A small network was shown many inputs. Here are its activations along a few directions, one row for each input.
In each table, some parts of the input vary, and every possible input appears once, in random order.
Descriptions start from the smaller parts, as in this example, which fits no table here: one of 6 places along a line, together with either a single point or one of 9 places along a line or (one of 2 separate values, together with one of 5 places around a ring).
Shared parts are said once, and a part with two or three values counts as separate values.

Other details of the inputs vary at random and push rows far along three fixed directions, the same in every table; ignore that.

Table:
x1: [  1  33  45  38  13 -31   9   9  -2  12   3  -6   7]
x2: [  6 -16  -8 -46  -8  34 -47 -12 -14  52  11  14 -32]
x3: [-40   2 -34  42  14  -2  34  17  15 -37 -43  19  -3]
x4: [ 17  16  48 -16  -7 -31 -21  -9  14  57  41 -15   6]
x5: [ 15  21  63 -14  24 -26 -12  -5 -26  51  29  -6  -1]
x6: [ 11   2  18  30  11 -36  29  25  32 -12  10  -8  17]
x7: [ -9 -20 -19   1  -5  13  -2   3  -4   5 -21  24  -9]
x8: [ 34  -3 -23 -21  25   0   7   7  -7 -17  19 -23 -15]
x9: [-40   1 -12 -14  -9  19 -17 -17 -14  -9 -16  12  -2]
x10: [ 51   1  14 -17  -4 -17   6  18  18 -17  44 -29 -23]
x11: [ 68 -47 -21 -42  -9  25  22  14  13 -29  36 -21 -18]
x12: [ -6 -26 -41 -13  -1  35   9 -10   1  -2  -3  21 -16]
x13: [-54 -14 -55   7   3  25  -8  -1   8 -22 -54  23  12]
x14: [-47  -7  34 -39 -14  40 -50 -30 -47  65 -24  34 -19]
x15: [  1  -7 -17  13  -1  16   2   0 -16  -6 -24  14   1]
x16: [ 14   5  32  26  -5 -41  27  21  13 -33   7  -8   4]
x17: [ 17 -28 -70 -18   1  50  -6  -2  -2 -30 -21  -2  -2]
x18: [-11  29  16  34  -1 -27 -13   8  -3  -3 -14   1  17]
x19: [ 43  -6  -3  16   6 -30  52  20  41 -21  36 -27   4]
x20: [-19  23  21  31   6 -17  18  -8  -3   9 -11  -4  29]
x21: [ 12 -23 -63 -33  -3  67 -27 -14 -23   3 -15   6 -31]
x22: [-14  24  48  12  -3 -43  -4  14  14  -7   2 -10  26]
x23: [-18  11  -6  33  -6 -34  18  19  15 -60 -23  -5   9]
x24: [-45   5   9  14  -4  -6  22  -9  -3 -13 -26   5  19]
x25: [-23  22  57 -19 -16 -21 -28 -18 -11  44  15  -7  17]
x26: [-46  11  -6  38   4 -15  40   6   6 -54 -26   9  15]
x27: [-23  19  17  -8  -4  14 -42 -29 -27  42  -1  12   5]
x28: [ 36  -1  13 -21  -4 -10 -15  -3  17  26  53 -11 -15]
x29: [-39  -2 -21  25   9  19   8  -2 -13 -14 -50  18  25]
x30: [ 46 -17 -23 -10  -8  -7  -2  16  22 -13  24  -7 -19]
x31: [-17  13  29   1   1  12 -19 -24 -27  44   1  16   7]
x32: [ 78 -22 -43 -34  -4  26  10  -4  14 -12  41 -37 -13]
Description of these inputs: one of 2 separate values, together with either a single point or (one of 3 separate values, together with one of 5 places around a ring).
The inputs of x4 and x19 match in every part but the choice among 2 separate values. If x22 is changed in the same way as x4 into x19, which row does it become?
> x11
Change only the place on the ring of 5 in x10. List by row number the other rows that result.
> x9, x22, x23, x25
Change only the choice among 2 separate values in x2. List by row number the other rows that result.
> x3
Change only the place on the ring of 5 in x18. List by row number the other rows that result.
> x17, x21, x27, x32

Table:
x33: [  6  -2 -39  51   0 -25  52  26  39 -66 -16   9   3]
x34: [ -1 -20  -3 -39 -17  11 -28  -8   0  -9  15  -4  -6]
x35: [-11  -6   1  19 -10 -32  33  14  33 -53   2   9  13]
x36: [ -4 -36 -41 -34 -24  22  -3  14  13 -41 -19  -6 -15]
x37: [ 19   0  11  -9   6  10   4 -10   2  33  16  -3   4]
x38: [ 31 -15  30 -63 -18  -3 -29  -3   5  11  38 -23 -25]
x39: [  8 -12 -21  -2   2  36  13 -12 -16 -11 -15   7  -3]
x40: [-49  37 -14  35  20 -19   8  -1   8 -17 -29   1  19]
x41: [-38  -4 -15   5   4  41  -2 -19 -39   7 -52  33   4]
x42: [-38   4 -56   9   0  38  -1 -14 -22 -33 -42   7   7]
x43: [-46  13  56  11  -5 -41   8   0   9  -4   8   3  13]
x44: [ 91 -14  -1  14  15 -22  52  25  16 -38  41 -30 -12]
x45: [ -2  17  31 -24  12   9 -49 -16 -21  68  10   5  -6]
x46: [-12   2  -9   9  11  12 -18  -2 -33   3 -29  10   2]
x47: [ 59 -16   6 -32  13   7 -28   6 -11  48  37 -14 -13]
x48: [-15 -28 -22 -23 -28  14 -11   4   9 -20 -18  16   0]
x49: [-12  12  14  -3   5  18 -31  -8 -37  27 -17  10   4]
x50: [-57   2  -6  10  13  25  -9 -17 -26  34 -53  38  16]
x51: [-29  -2 -51  13   8  40  -3  -6 -23 -34 -48  11   5]
x52: [ 13  10  27  22  14 -12  28  13 -11  -2  10  -4  -3]
x53: [ 25 -40 -78   5  20  32  42  10   7 -40 -26   8  -9]
x54: [-30  10  20  -9  -4  22 -11 -25 -34  38  -2  11  -3]
x55: [-19 -29 -16 -27 -18  20   3 -16   4 -25 -10  13  -1]
x56: [ -9  44  42  34  19 -35  -1   9 -13  -1 -10  -3  10]
x57: [ 49 -29 -23  -2  15  16  35  12 -11 -23  15  -8 -25]
x58: [-66  -7 -19 -24 -10  18 -32 -22 -13 -19 -38  25  -3]
x59: [ 22  21  38  36 -14 -49   6  22  37  -1  25 -17  11]
x60: [ 63 -23  10 -28   9   8 -20   1  -9  50  35 -11  -7]
x61: [-12  24   8  51  23 -32  24  19  13 -11 -21  -1  34]
x62: [ 17  16   4 -16   3  -3 -15 -17 -19  10  18 -14 -10]
x63: [-77  21  28  21  -9 -36  -7   7   6 -27 -43   1  30]
x64: [ 13   2  19 -29 -13  29 -34 -29 -32  48  17  -4   2]
x65: [ -2   7   6  -8  10  12 -30  -5 -12  38   1   0   8]
x66: [-26 -14   4 -33 -28   8 -37   2  -3   9  -8  17  -6]
x67: [-28   2 -14   7 -20  11 -28   2   6   8 -21  13  -4]
x68: [ 24   1 -34 -10   7  27   5  -6 -10 -29   1 -11 -17]
x69: [ 59 -10 -26 -27   7   2   1   2  10   7  46 -30  -8]
x70: [-20 -27 -82  11 -12  39   2   0   4 -39 -48  29  -6]
x71: [-15  25   7  50  20 -28  20  13  17 -12 -18  -6  35]
x72: [ 32   8 -29  34  27 -21  35  25   6 -63  -8 -17  -9]
x73: [ -4  23  64  22  22 -34   7  10  -5  49  19   2  10]
x74: [ 26   9  20  29  12 -22  11  11  -7  -5   1 -11  13]
x75: [ 33 -26  -6 -11  20  10  14   7  -7  25  19   1 -18]
x76: [-51 -14  35 -29 -25   4 -27  -6 -12  34 -12  34  -9]
x77: [-67  17 -22   5   6  24 -30 -21 -22  27 -41  19  20]
x78: [-40  11 -33  52  26  -6  54  13  17 -44 -35   4  16]
x79: [ 24  21  38  40   1 -47  20  11  35   5  27 -10   4]
x80: [ 65 -46 -25 -45 -26  12   2   7  26 -30  50 -12 -17]
x81: [ 47 -29  -4 -20 -16  12   7  11  22   9  43  -7 -37]
x82: [  2  36  21  30  17 -25   5   7  -4 -18  -2 -12   7]
x83: [  6  38  66  25   1 -29  -7  -5 -10  29  17 -15  26]
x84: [ 16  19   8 -14   2   5 -15 -14 -15   9  20 -15 -10]
x85: [ 45  18  21  34  10 -28  28  17  14 -27  22 -29  18]
x86: [ 60 -39 -28 -47 -21  10  -6  12  24 -33  52 -15 -23]
x87: [ 38 -20 -17 -29  -6  45   6 -17 -17   6  14  -4 -15]
x88: [-54  18 -10  36  20 -18  30  -3  -2  -5 -26  10  19]
x89: [-18  14   5  -9  19  11 -32  -7 -22  40 -17  16  -4]
x90: [-14   2  -5 -13 -18  13 -38  -6   2  24  -7  14 -24]
x91: [-45 -18   4 -16 -16   8  -6  -7  -2  -5  -8  30  -6]
x92: [ -2  25  13  37   1 -32  -8  11  23   1   7  -7   4]
x93: [  2   7  58   3 -12 -51  25  14  31 -20  18 -22  16]
x94: [-19   3  38   6 -20 -38  10  15  23 -10   0  12  11]
x95: [-32  13  57   9 -22 -46  -6  15  18   2 -13  -6  26]
x96: [ 36 -16 -37 -27  -5  28 -25  -7   9   8  17  -1 -41]
x97: [  5 -34 -20 -30 -21  14   6   3  14 -36  -6 -13   1]
x98: [  2 -18 -55 -14  14  44 -11   2 -14   0 -26  10  -5]
x99: [  0  -6 -40  -5  -7  12 -18   1   3  -9 -11  19 -25]
x100: [-56  30  13  59  -1 -26  -8  -3  11   4 -40  17  24]
x101: [ 35  24   7  26  18 -31  19  22  28 -14  29 -31  15]
x102: [-17   7  34 -23   3  13 -23 -23 -21  76  20   8  -3]
x103: [  7   0 -31  -3   2  32  -3  -6 -16 -19 -10  -7  -2]
x104: [-17 -14 -16  21   0 -28  65  29  39 -88 -13 -20   4]
x105: [ -1 -13 -40  -9   5  20  17 -16  -1   2  -8   4   3]
x106: [-43  14  21  -8  -9  27 -23 -37 -40  45 -22  21  10]
x107: [ 57 -24  -9 -19  15  17  21   8   9  13  42 -16 -21]
x108: [-21 -43 -30 -39 -29  33   4  -2   4 -22 -33  13 -12]
x109: [ 58 -17  -2 -20   2  24  23   0  -6  -1  44 -21 -25]
x110: [-55  -1  22  -1 -11  12 -34 -17 -25  56 -22  46 -11]
x111: [ 56  14  31  11  -9 -46  -7  26  28   9  54 -18  -7]
x112: [  2  29  65  21  13 -34   0  -1   5  49  18  -2  24]
x113: [ 18  -3  42 -44 -19 -18 -40  -5   5  24  46   2 -17]
x114: [ 10  -4   9 -34  -5  16 -35 -28 -21  66  19  -1   6]
x115: [ 32  10 -22  33  35 -35  31  31  23 -38   3 -17  -2]
x116: [ 36   7  27 -23  -2   0 -22 -13  -1  56  43 -18   8]
x117: [-29  18 -36  49   7 -13  38   0   0 -59 -38  -5  29]
x118: [ 18  14  16  19   8 -27  38   3  -1 -14  28 -20   1]
x119: [  3 -26   1 -37 -21  13 -20 -13   2  -4  13  -1   1]
x120: [-12  -5  63 -18 -19 -32   2  13  12  19  18  -7  -5]
x121: [-18 -19 -21 -34 -20   9 -11   9   9 -29 -23   1 -20]
x122: [-22  10  17 -10  -7  13 -12 -33 -35  37  -9  12   8]
x123: [-59  17   4  18 -10 -36  -3  17  17 -39 -36  19   7]
x124: [ 12 -10 -67 -19  13  22   7  -7   2 -21  -3  -8 -15]
x125: [-22  17   6  -9  -3   9 -32 -24 -36  29  -8   1   8]
x126: [ 18  19  40  40   6 -48  24  16  32   6  34 -11  -6]
x127: [-19   9  10  -4   4  18 -25 -18 -14  47 -12   8  18]
x128: [ 34 -26 -14 -27   3  45   8  -9 -23   8  18  -2 -26]
x129: [-22  18  18  48 -11 -34  21  14  32 -16 -13   8  11]
x130: [-24  -7 -80   0  18  44   8  -5  -1 -36 -44   9  -8]
x131: [ -5  34  57  16   7 -35   2  -8   7  49  24  -7  24]
x132: [ 69 -27 -46  -6   6  30  30  14   1 -44  13 -19 -12]
What is each input in this table made of?
> one of 5 places along a line, together with either one of 3 separate values or one of 5 places around a ring or (one of 2 separate values, together with one of 6 places along a line)
The inputs of x94 and x123 match in every part but the place on the line of 5. If x33 is changed in the same way as x94 into x123, which row does it become?
> x99
The inputs of x103 and x68 match in every part but the place on the line of 5. If x86 is changed in the same way as x103 into x68, which row does it become?
> x113
The inputs of x53 and x60 match in every part but the place on the line of 5. If x55 is changed in the same way as x53 into x60, which row does it become?
> x119
A walk changes only the place on the line of 6. It starts at x57 and steps to x52. List the rest of the walk in order.
> x128, x109, x54, x118
Change only the choice among 2 separate values in x39. List by row number the other rows that result.
> x112
Change only the place on the ring of 5 in x48. List by row number the other rows that result.
> x80, x95, x97, x119
